A small network was shown many inputs. Here are its activations along a few directions, one row for each input.
Each table varies a few parts of the input and shows all the possible inputs, shuffled.
A made-up example of a description, with smaller parts first: one of 5 places around a ring, together with either a single point or one of 11 places along a line or (one of 3 separate values, together with one of 4 places along a line).
Shared parts are said once, and a part with two or three values counts as separate values.
In the rows, zero is written as 128.

Other details of the inputs shift rows strongly along two fixed directions, in all tables alike. That doesn't count.

Rows:
row 1: [145 114 116 138 141 112 139 100 154 112 121]
row 2: [123 156 129 124 105 162 124 148  54 160 161]
row 3: [119 159 133 126 102 131 127 150  65 172 146]
row 4: [148 123 161 133 126 150 114 143 140 134 116]
row 5: [130 107 119 141 151  89 135 112 179 101 120]
row 6: [142 119 146 125 120 146 106 132 138 120 140]
row 7: [124 131  81 119 135  99 169  98  79 153 125]
row 8: [155 119 168 134 121 164  91 139 166 109 142]
row 9: [106 125  93 101 144 103 167 108 112 126 118]
row 10: [141 127 152 132 117 144 121 142 125 139 118]
row 11: [138 109 107 135 138 106 145  95 148 116 119]
row 12: [111 132  93 132 128  84 156 117 109 136 128]
row 13: [126 124 175 124 121 171  94 143 152 109 136]
row 14: [126 159 131 137 108 153 131 161  78 139 142]
row 15: [138  95 133 135 140 110 131 116 174 106 101]
row 16: [104 126 100 127 138  92 142 123 100 129 135]
row 17: [135  94 112 136 144 107 139  99 178  98 125]
row 18: [145 107 133 142 143 114 135 119 178 100 104]
row 19: [123 113 149 119 130 141 125 122 162 116 122]
row 20: [154 129 170 124 123 172  92 146 137 131 146]
row 21: [124  97 131 141 158 102 119 118 186  88 126]
row 22: [145 126 186 133 119 151  75 156 158 121 138]
row 23: [109 137  85 113 141  82 162 122  80 149 130]
row 24: [137 111 133 136 151 101 120 123 180  96 124]
row 25: [126 132 168 119 128 172 105 144 134 123 138]
row 26: [128 158 148 127 109 143 116 155  79 168 145]
row 27: [127  95 111 136 152 114 135 105 168  90 133]
row 28: [135  91 136 137 153  89 120 103 190 104 108]
row 29: [151 126 180 137 114 168  92 163 161 112 128]
row 30: [111 115  98 128 136  78 149 111 125 129 123]
row 31: [104 128 105 113 121 112 156 112 111 130 121]
row 32: [138 100 116 131 140 107 136  95 155 115 117]
row 33: [146 129 163 131 109 169 101 141 127 141 147]
row 34: [108 111 115 123 145 118 145 110 155  95 122]
row 35: [136 132 182 115 115 175  96 148 147 123 133]
row 36: [120 159 129 115 112 143 139 137  96 133 134]
row 37: [108 122  87 122 144 104 166 127  92 131 123]
row 38: [145 127 168 131 127 177  91 147 132 127 152]
row 39: [115 109 122 130 152 104 128 123 142 116 132]
row 40: [137 168 140 138 106 131 123 143  82 159 137]
row 41: [112 106  85 125 144  98 153 102 118 113 135]
row 42: [120 102 129 115 149 120 141 108 172 108 114]
row 43: [147 121 180 131 113 165  89 163 153 117 128]
row 44: [146 126 167 126 124 161 104 160 139 127 127]
row 45: [129 139 165 127 107 164 111 140 142 124 131]
row 46: [115 121 113 116 130 109 151 102 128 125 110]
row 47: [120 115 101 124 137 106 160 125 119 132 115]
row 48: [119 145  89 125 122 105 166 135  85 132 124]
row 49: [132  99 125 139 137 113 138 124 177  99 111]
row 50: [139 104 130 140 138 113 136 119 170 106 103]
row 51: [103 146  92 109 120 110 167 118  88 132 125]
row 52: [112 124  93 136 152  84 151 115 126 111 131]
row 53: [131 102 129 124 140 119 133 132 156 110 115]
row 54: [131  99 108 119 147 108 140 106 150 111 129]
row 55: [127 123 106 136 130 108 155 127 134 116 117]
row 56: [121 129 110 127 133  92 147 114 104 149 121]
row 57: [131  86 130 132 146 112 136 121 185 101 109]
row 58: [142 187  90 142 106 167  78 128  87 195 142]
row 59: [115 137 109 110 132 116 160 109  99 144 115]
row 60: [114 168 138 107  92 157 128 150  60 156 141]
row 61: [131 169 140 125 107 137 125 147  55 181 138]
row 62: [108 170  35 139 140  74 110 100 104 178 108]
row 63: [137 151 162 133 109 146  98 158 115 139 143]
row 64: [133 136 161 129 118 157 115 135 156 114 129]
row 65: [116 154  33 138 138  96 135 114 107 168  96]
row 66: [128 128  98 123 126 111 155 104  91 150 128]
row 67: [144 145 173 131 114 165 107 135 146 124 125]
row 68: [148 150 153 138 103 165 109 144 113 138 151]
row 69: [124 135 110 135 128  92 145 115 112 140 120]
row 70: [120 160 131 119 108 129 126 153  62 166 146]
row 71: [132 142 122 122 115 142 135 131  84 156 145]
row 72: [123 159 108 131 113 142 140 137  64 143 157]
row 73: [153 118 177 136 111 171  84 140 159 122 144]
row 74: [137 113 161 143 129 155 105 151 164 100 128]
row 75: [143 160 139 129 104 159 117 147  88 142 153]
row 76: [115 153 124 127 102 146 133 159  57 151 141]
row 77: [127 129 180 122 120 181  95 149 143 120 140]
row 78: [121  96 124 130 169  99 126 116 170 102 125]
row 79: [129 130 163 131 130 162 107 137 159 101 135]
row 80: [113 182  92 124 118 152 103 122 123 179 124]
row 81: [122  87 120 131 157 112 138 122 170  95 115]
row 82: [113 132 110 112 127 115 159 107 104 141 115]
row 83: [115 121 100 127 120 105 157 128 106 133 118]
row 84: [131 113 144 127 135 128 129 108 175 105 109]
Description of these inputs: one of 4 separate values, together with either a single point or (one of 4 places along a line, together with one of 5 places along a line).
- Changing only the choice among 4 separate values turns row 77 into row 39. The same change can be made to row 59. Which row results? => row 61
- Changing only the choice among 4 separate values turns row 27 into row 74. The same change can be made to row 75. Which row results? => row 48
- Which other rows does row 23 become when the place on the line of 4 takes its other values? List them by row number. => row 26, row 61, row 78
- Start at row 69 and move only the place on the line of 4, one step at a time. The first step leads to row 12. Which rows follow, in order? => row 63, row 21
- Start at row 42 and move only the place on the line of 5, one step at a time. The first step leads to row 19. Which rows follow, in order? => row 31, row 45, row 64
- Which other rows does row 16 become when the choice among 4 separate values takes its other values? List them by row number. => row 13, row 41, row 76
